Each row below is a small network's average activation on inputs in which a field has the value named, seen along a few directions.
Values that are neighbours, or in one group, have similar rows; names and order tell nothing.
In the rows, zero is written as 500.
Strong random noise was added to every row along 5 fixed directions; ignore it. To show where, here is one row again and again, with new noise each time:
[426 570 541 448 563 491 722 529 488 445 414 490 569 524 511 396 556]
[670 537 665 384 548 495 635 479 407 434 348 529 602 433 355 289 398]
[434 483 431 438 607 490 608 429 517 449 564 541 467 740 585 795 299]
[275 511 423 472 494 651 629 704 397 424 553 493 388 606 552 501 632]
[409 563 594 364 354 576 445 614 424 505 436 522 499 501 661 458 467]
[546 512 454 515 683 388 714 463 555 525 511 518 522 530 438 406 552]
[536 498 523 415 556 501 570 475 464 467 493 543 498 597 503 572 352]


Values of VIP:
zinu: [532 405 471 576 547 622 460 496 418 437 568 612 412 455 450 602 555]
kekaz: [519 489 437 548 474 372 593 371 660 534 422 438 615 602 601 674 467]
nesef: [630 470 591 533 485 592 466 560 445 391 490 618 439 371 341 333 681]
reve: [558 360 333 679 753 440 612 422 547 470 627 468 442 573 370 650 503]
sefil: [636 531 466 553 375 495 435 551 428 507 515 612 520 311 311 140 580]
gelup: [398 572 585 580 487 483 629 389 540 445 409 391 567 519 480 536 385]
lok: [472 547 633 364 255 605 266 744 336 566 417 524 460 359 633 222 556]
lalol: [550 238 265 581 454 531 278 475 485 557 681 503 224 756 526 949 349]
gekot: [371 452 520 553 374 719 432 598 461 447 610 418 274 594 420 534 450]
timov: [647 473 437 456 483 364  70 433 667 703 591 573 448 341 537 726 318]
tira: [553 451 367 585 683 626 525 481 419 448 673 421 430 641 400 646 502]
dabi: [637 589 546 431 493 527 488 454 496 516 534 371 536 389 430 402 581]
zupil: [536 456 525 591 450 488 433 401 414 431 436 569 607 548 282 590 360]
mumo: [214 515 259 595 545 531 391 655 644 543 619 420 429 483 688 560 733]
salen: [554 424 643 366 602 403 616 312 461 411 462 524 631 640 477 702 240]
The values of VIP form a star with 7 arms.
Which values are neighbours of gekot? Give them in the order they are listed. -> gelup
Which values are neighbours of lalol? Give them in the order they are listed. -> kekaz
Which values are neighbours of mumo? Give them in the order they are listed. -> reve, timov
Which values are neighbours of dabi? Give them in the order they are listed. -> tira
Which values are neighbours of nesef? Give them in the order they are listed. -> zinu
